A small network was trained on invented records. Each row is its activation on one of them, seen along a few directions.
Each row is followed by the record's values for the fields F, W, U, Y, J, L, B, T.
A field that a record lacks is left out.
The largest differences between rows may come from other fields.
Strong random noise was added to every row along 23 fixed directions; ignore it. To show where, here is one row again and again, with new noise each time:
487,-148,102,-258,-74,-29,364,-392,81,-24,307,-63,-105,-21,78,-219,-18,31,-49,88,344,212,29,96,-104,-298,-161,-177,-115,-140,-161,121,-211,180,-577,-576,-292,-312,148
184,395,66,-313,-430,-45,-186,-250,259,-351,-81,105,602,-251,210,235,-22,-86,217,-282,451,-190,-132,79,622,53,-248,-20,45,276,266,130,225,232,-147,99,-173,389,-158
415,238,-59,-232,-26,-261,-106,-41,149,233,88,311,286,109,-43,-69,145,347,-125,315,-46,-53,-348,-456,358,8,-22,-58,100,140,375,315,5,-256,431,-29,-512,-192,-76
-57,-46,-438,-210,472,-87,-80,152,-62,47,367,-167,218,8,-57,44,199,251,-167,-43,20,107,107,-240,237,258,149,-357,528,100,428,38,352,-147,105,37,-394,-236,-258
201,-9,-171,426,9,299,367,9,197,-90,41,51,-475,-322,-94,489,-107,-305,286,-280,201,38,159,-177,-158,106,154,-26,219,122,-124,45,179,-263,97,-275,48,-104,-66
-206,-449,386,-348,-431,-335,-88,80,4,-212,-76,152,-9,-9,-24,-243,586,56,-523,-199,-228,115,364,69,-83,207,370,-76,-251,-139,-287,229,-69,-182,-192,36,-263,-255,-218
-226,209,-21,256,-94,-58,-19,-10,-94,158,-44,232,-8,103,-81,145,-288,-257,203,-394,184,-374,-185,268,59,264,85,-253,-208,-252,-89,-210,-2,-231,8,64,326,-19,-314
1,-59,-46,-162,75,104,-371,-63,-184,317,10,-317,-323,90,8,75,-367,415,111,-16,331,272,-115,48,40,14,-287,-57,-99,66,55,-160,-101,-146,-31,-49,-72,-94,61
-474,-245,-121,-215,91,-145,-149,-60,-400,219,-50,-197,126,174,-206,228,245,227,79,-88,-38,-26,-89,542,50,91,475,160,269,-136,-43,-100,-16,-41,238,-42,-38,92,-535
-56,338,-241,400,-25,74,14,-232,9,385,-214,-129,-471,-225,-253,249,-195,-251,198,334,22,295,-272,166,574,180,159,335,-10,129,-205,285,-289,-177,217,288,-111,-1,-16
223,154,89,140,-273,-203,241,190,88,-89,195,118,12,98,227,-58,-121,-148,-174,-239,97,-459,167,-375,51,71,-168,-459,140,400,258,255,239,-72,60,188,-77,-21,38
-321,213,-255,-376,-158,-52,121,279,-394,-263,-171,355,-322,651,397,197,-51,142,3,253,-224,-143,20,414,-373,26,573,81,-80,56,73,310,-120,195,133,-244,531,-157,-49
-207,243,-234,109,-165,-156,-230,-100,-196,185,-32,231,264,54,-7,40,-167,-475,-268,-437,198,-62,-158,-138,167,248,130,190,-58,-38,-450,343,-144,263,-233,-129,69,-18,-449
-135,143,228,-25,96,-116,141,-181,120,180,181,83,427,161,-266,-248,-213,17,250,-293,351,-15,83,110,28,-135,-14,-28,53,-89,101,-269,41,-91,150,250,-92,164,-387
-139,-73,248,169,-327,321,104,2,177,118,262,-236,528,-385,-458,-55,162,348,358,96,-21,134,226,290,591,-90,-175,-336,495,-2,224,168,37,210,-496,534,-40,16,262
447,-88,-197,341,88,-75,244,-34,131,11,144,-78,-286,-167,290,45,185,-446,-364,-23,-4,-442,-62,-149,-118,-251,-200,142,-222,57,-129,158,28,270,-40,-230,-37,-90,-49
-40,-99,78,395,468,-82,6,142,-244,313,131,-211,-280,413,59,-58,-512,71,-61,-353,-128,-3,-211,-8,-187,-85,-14,-348,30,22,-134,-116,-229,-288,-41,-124,-74,-192,-48
-563,172,-178,35,161,390,86,189,26,157,362,1,75,245,-361,266,86,250,447,146,32,-154,-113,456,10,-131,342,-431,81,-19,426,-70,-203,-69,196,267,74,-28,-94
22,-131,-579,15,103,67,254,125,10,-114,38,-588,190,79,84,-47,349,-135,-360,111,-485,-51,-96,411,-375,-419,127,581,577,184,-197,64,162,79,-84,295,382,520,-259
48,53,481,-181,-20,-110,201,207,295,-346,-175,283,137,-3,59,-489,-96,281,65,-7,-139,333,550,-289,39,-114,15,59,133,171,173,63,219,-46,49,199,-195,-197,364
52,-126,206,185,-48,57,55,-231,94,90,20,146,164,238,-233,113,-75,-18,392,30,-23,66,228,-264,-305,357,142,58,-120,-321,-281,-28,-29,-272,69,-227,87,-6,-423
302,239,-231,8,-184,-165,42,-264,-254,264,135,-426,306,110,29,-247,-89,-13,208,300,-45,-185,33,204,-160,302,8,249,115,122,15,-51,61,58,-426,-25,342,368,-162
-179,134,85,138,217,-71,131,296,24,-422,-153,194,-185,-162,112,160,123,-206,-69,-213,-278,204,159,17,94,167,586,35,175,228,13,141,1,12,33,-46,-118,-139,26
358,8,-444,-290,-147,457,-248,32,32,-104,101,-529,-10,307,240,698,-114,487,478,214,39,-52,-259,175,-254,-154,-172,78,253,388,256,2,0,-23,-171,-294,87,340,-48
277,233,-200,59,-222,-280,262,-59,-78,428,119,152,-153,171,-233,209,6,-41,149,261,25,-313,-425,364,270,39,290,-76,102,-89,98,10,-249,-179,66,49,-135,-234,-279

266,153,372,213,72,19,67,-130,-415,-197,109,37,262,336,329,54,25,234,186,467,-587,153,-89,60,-314,106,403,56,-74,105,51,461,-422,406,-364,-494,454,267,198 : F=f1, W=w2, U=u2, Y=y1, J=j2, T=t3
-113,165,175,-30,-89,-380,-85,143,-383,196,-25,-42,-183,-306,-93,43,-6,-133,-214,-194,254,-72,-185,212,170,-54,221,163,175,321,131,-244,-174,341,75,171,-57,105,36 : F=f2, W=w2, U=u2, Y=y1, J=j2, T=t3
184,-186,-81,60,-723,37,162,-167,-39,56,106,-112,-434,256,207,147,-27,-159,-81,231,84,-190,478,-225,-91,281,-168,-179,-252,175,-262,659,-4,2,-247,33,104,-95,-19 : F=f1, W=w2, U=u2, Y=y1, J=j3, T=t3
-8,170,-64,513,-87,133,6,151,-3,154,78,-47,-42,-215,-252,292,-36,-359,128,188,-26,-381,-214,-337,-60,268,-87,-159,157,52,-37,-101,-82,66,120,156,245,163,60 : F=f2, W=w2, U=u1, Y=y1, J=j2, T=t2
-144,-58,339,-86,47,-16,253,-359,64,-306,274,-181,83,-160,101,8,365,-315,-114,-140,271,-57,36,-17,1,-182,151,-313,-110,422,117,259,-170,185,125,-260,-559,374,18 : L=l3, B=b3, T=t3
305,133,-94,89,589,-79,148,-21,281,-392,31,87,298,57,248,105,-58,-345,25,-165,-106,-86,-212,-118,-33,-246,6,145,44,-104,-20,-250,29,243,-64,-338,-207,33,-161 : F=f1, W=w2, U=u2, Y=y1, J=j2, T=t3
271,339,-105,227,343,-2,132,40,-70,-86,-93,311,-43,-34,260,123,-239,-242,-47,-126,2,148,-101,-407,-169,-333,191,593,125,352,-48,281,-67,450,248,-449,36,75,86 : F=f1, W=w2, U=u1, Y=y2, J=j1, T=t3
-240,311,334,-303,-193,-216,-129,110,76,-513,-488,464,-104,364,496,-70,-342,-255,112,-79,66,-193,191,-224,48,154,10,31,-502,203,-68,88,-62,264,130,-235,-168,-119,232 : L=l2, B=b3, T=t1
-258,-312,-72,-55,34,261,111,-116,160,-164,402,-199,-129,-454,-246,-279,327,-206,-408,-67,377,436,535,-41,-93,106,-182,-317,-77,-312,-161,-2,158,62,-398,366,157,-55,-28 : F=f2, W=w2, U=u2, Y=y2, J=j1, T=t2
132,267,-57,-16,123,-325,359,-48,30,-119,-110,-29,-65,-36,-49,-232,-27,-295,35,433,-201,-101,-201,39,-38,199,158,-6,193,-70,-42,-304,-29,-145,11,-54,-1,-50,188 : F=f1, W=w1, U=u1, Y=y1, J=j3, T=t1
250,370,-340,-104,106,-40,92,162,215,79,97,-49,-100,-151,-288,-102,-152,-54,193,423,-29,431,77,-39,323,263,60,44,320,9,217,-313,-27,-26,-401,375,-203,-296,243 : L=l2, B=b1, T=t3
-300,-44,179,54,198,37,210,196,323,-532,127,188,-49,186,150,256,77,-450,-308,-170,-34,-184,-204,-101,37,-288,-113,-557,-64,-45,6,-37,-183,159,210,242,-176,21,19 : L=l2, B=b1, T=t3
107,-273,476,63,-210,-71,66,67,164,-479,-393,419,-468,-322,90,251,-47,-263,-306,-373,119,267,-67,-74,18,17,-81,-123,-153,-394,-491,-106,-40,-157,-20,-67,143,-220,49 : F=f2, W=w2, U=u1, Y=y2, J=j1, T=t2
-192,-126,73,-14,119,103,-418,243,-66,65,-181,194,23,7,51,-86,156,172,-171,-18,-147,89,138,-104,-126,-94,17,435,-333,-136,-63,18,-59,333,106,0,116,-114,-36 : L=l2, B=b3, T=t2
-37,197,-207,-48,333,183,33,-136,205,-16,83,160,396,-217,6,-182,209,32,107,167,116,-124,0,162,270,-383,-97,279,-138,-158,286,42,164,414,156,33,8,38,14 : F=f1, W=w1, U=u1, Y=y1, J=j2, T=t2
577,-91,-51,-107,357,-139,-574,326,62,-6,130,-286,108,53,95,448,-75,182,-203,-280,-67,68,-656,-144,-146,-61,-278,9,127,6,172,-766,-179,-49,-244,-34,-225,111,-255 : L=l2, B=b1, T=t3
234,-116,-341,-261,256,-55,-192,112,-14,-313,-342,-368,139,150,468,-146,222,346,0,318,-634,-158,-28,402,-42,134,-67,219,5,-114,227,-239,447,-260,-116,-1,254,182,66 : L=l3, B=b3, T=t1
179,95,14,-426,83,-274,-236,123,2,-210,113,-503,177,100,239,-230,34,53,-168,-29,-56,-160,-253,-107,-187,7,-104,-255,47,527,239,-357,-104,-86,-323,-175,-504,229,261 : L=l2, B=b2, T=t3
-38,264,-202,283,26,-65,78,-109,-126,237,-1,-130,17,-31,86,-306,-261,-305,210,-83,31,-361,246,-44,74,156,-30,63,-141,247,34,71,159,87,-164,-80,12,70,213 : F=f2, W=w2, U=u2, Y=y1, J=j2, T=t3
-253,-117,-309,-63,90,296,-197,-89,-66,86,-50,294,172,67,-105,567,-102,104,280,-101,289,-3,-11,-276,299,44,-19,-11,237,-222,-108,340,119,277,259,-431,-155,-299,-256 : F=f1, W=w2, U=u1, Y=y1, J=j2, T=t2
464,234,-65,-414,-267,-84,-13,114,-13,-12,-72,415,-61,90,232,164,-27,309,174,-14,260,-169,-163,394,-40,-310,65,336,-181,5,376,-179,23,254,-19,-218,135,-137,-68 : L=l2, B=b1, T=t2
-143,-25,168,-77,315,-128,334,-277,3,-78,-89,-251,-304,423,114,129,-218,-278,483,301,277,-424,-53,375,-290,-360,11,174,-298,-28,-55,-511,-242,285,422,-257,-195,207,-138 : F=f1, W=w1, U=u1, Y=y1, J=j3, T=t1
103,-405,160,-160,-251,-314,261,7,-100,-228,136,-479,24,-22,38,133,304,-89,-113,283,-54,-645,-9,-205,-138,199,-294,-684,510,125,155,-298,280,-92,103,1,-166,232,185 : F=f1, W=w1, U=u2, Y=y1, J=j2, T=t3
-391,117,-218,176,200,-48,138,22,-154,205,-68,-193,156,-117,-135,-253,-130,-154,152,-45,-19,-130,276,-222,163,102,102,158,474,347,18,133,282,123,242,-32,-219,5,167 : F=f2, W=w1, U=u1, Y=y1, J=j3, T=t1
-44,151,688,-153,149,-192,-485,30,-164,-604,-321,-133,-176,60,297,547,-205,-129,187,185,4,516,-176,82,138,357,229,213,-266,123,-158,-344,-633,632,-276,-106,-122,220,-58 : F=f2, W=w1, U=u1, Y=y1, J=j3, T=t1
-351,8,-433,-108,215,136,33,25,-1,85,311,-178,-216,376,-156,257,75,-255,-143,264,91,-248,-429,-52,-371,-79,31,-394,-60,-65,-28,-152,-299,-167,315,11,-42,97,-145 : F=f2, W=w2, U=u2, Y=y1, J=j3, T=t3
-231,37,-241,312,12,178,-38,406,51,158,157,-153,-62,-63,-187,143,41,-144,102,-352,-207,-102,270,-131,-57,-22,359,47,209,486,32,135,-51,33,-185,67,-300,-121,89 : F=f2, W=w2, U=u2, Y=y1, J=j3, T=t3
-167,-34,86,122,202,68,-344,400,-7,-85,-113,-219,-316,422,242,280,-336,159,128,-156,-254,84,167,-231,-106,89,11,-29,-101,413,97,-67,-114,-73,113,144,-198,-32,59 : L=l1, T=t3

Which values does each new row have?
75,-178,233,-77,-156,-72,126,142,314,-50,11,89,-173,-326,-152,43,374,-28,-272,-418,141,66,-19,298,160,-465,119,119,-40,155,94,-127,-34,-140,194,335,-439,5,-142 : L=l2, B=b3, T=t2
231,58,118,-150,-277,-106,-122,-43,494,-90,-112,185,0,-94,23,-145,79,-214,-280,-43,218,-56,-13,-351,63,-94,-424,169,-388,2,-41,-103,75,-178,275,405,-206,114,-122 : L=l2, B=b1, T=t2
-131,-220,315,29,-166,-39,-394,195,-86,213,-18,-9,213,4,-124,-120,-48,219,99,-309,-6,-49,322,-110,-6,170,-115,18,-136,-51,-6,-216,16,152,-279,82,-86,-143,-17 : L=l2, B=b1, T=t3
-301,-146,277,38,-80,172,-413,117,-53,-35,81,146,500,348,-317,185,178,357,-19,122,-515,292,-300,-283,-97,542,209,-578,100,-329,-108,189,-293,-518,-38,137,111,79,-226 : L=l3, B=b1, T=t2
-188,34,-167,6,-27,-55,-186,-26,-459,185,165,-298,-319,40,197,240,-52,28,-123,-75,217,-90,-73,376,31,186,81,-80,-118,148,103,37,-99,222,-105,-3,263,44,-188 : F=f1, W=w1, U=u1, Y=y1, J=j3, T=t1
-99,-355,174,332,128,172,-186,-30,-38,-99,-211,-457,-201,-359,54,242,241,129,106,-76,-497,26,-135,289,211,156,14,-205,-29,35,-13,-83,24,-374,-82,-92,-100,126,345 : L=l2, B=b1, T=t3
-43,-115,108,522,363,-110,422,-142,-148,133,258,-112,-177,195,54,-47,222,-296,-338,134,-372,54,3,124,-324,-311,331,303,-100,11,-162,280,-283,166,338,150,252,240,-302 : F=f2, W=w2, U=u2, Y=y1, J=j3, T=t3
-223,-326,203,269,401,-33,-288,-19,161,57,-259,-301,363,-37,-121,-203,92,71,32,-159,-435,-34,-45,231,287,-124,-148,195,-109,-321,-200,-291,50,-159,47,311,-198,149,-148 : F=f2, W=w2, U=u1, Y=y1, J=j2, T=t2
-141,61,-367,105,-112,483,-46,167,351,-109,12,-68,-476,130,16,589,-82,-135,249,305,229,-122,183,-209,-57,43,-310,4,-142,108,171,-2,148,-24,496,499,213,136,-112 : L=l2, B=b1, T=t2
7,-153,344,-130,177,-109,111,-111,-55,-535,-288,92,82,-629,-2,179,156,-225,-53,-195,262,457,111,108,357,55,94,185,463,-179,-156,-221,187,497,-134,-163,-103,72,4 : L=l3, B=b3, T=t2
85,136,-78,-39,162,103,-154,155,115,-381,-40,-23,-14,197,285,186,-54,-164,231,366,-153,-227,-3,266,31,93,-95,-58,-398,-292,46,-296,-176,531,-518,-32,206,-110,96 : F=f2, W=w2, U=u1, Y=y1, J=j2, T=t2
-149,-590,460,159,14,-86,354,41,-435,-64,62,-295,-185,242,116,236,-64,368,399,78,-160,-71,725,168,97,179,84,-407,508,36,178,81,261,312,-50,-99,-24,-194,98 : L=l2, B=b3, T=t3
108,-189,121,46,-133,76,-421,97,-156,345,-1,1,115,-121,-68,-105,-36,123,-287,-316,76,-129,-403,-315,-189,-275,-298,3,-125,53,-257,51,-285,149,-217,-452,-197,-92,240 : L=l2, B=b1, T=t2
229,-86,49,99,-109,-92,310,-97,-179,288,145,478,235,-374,-263,-172,527,231,-306,268,-165,3,-87,-370,-105,-131,253,182,378,-110,125,479,154,0,488,-267,187,-110,78 : F=f2, W=w2, U=u2, Y=y1, J=j3, T=t3
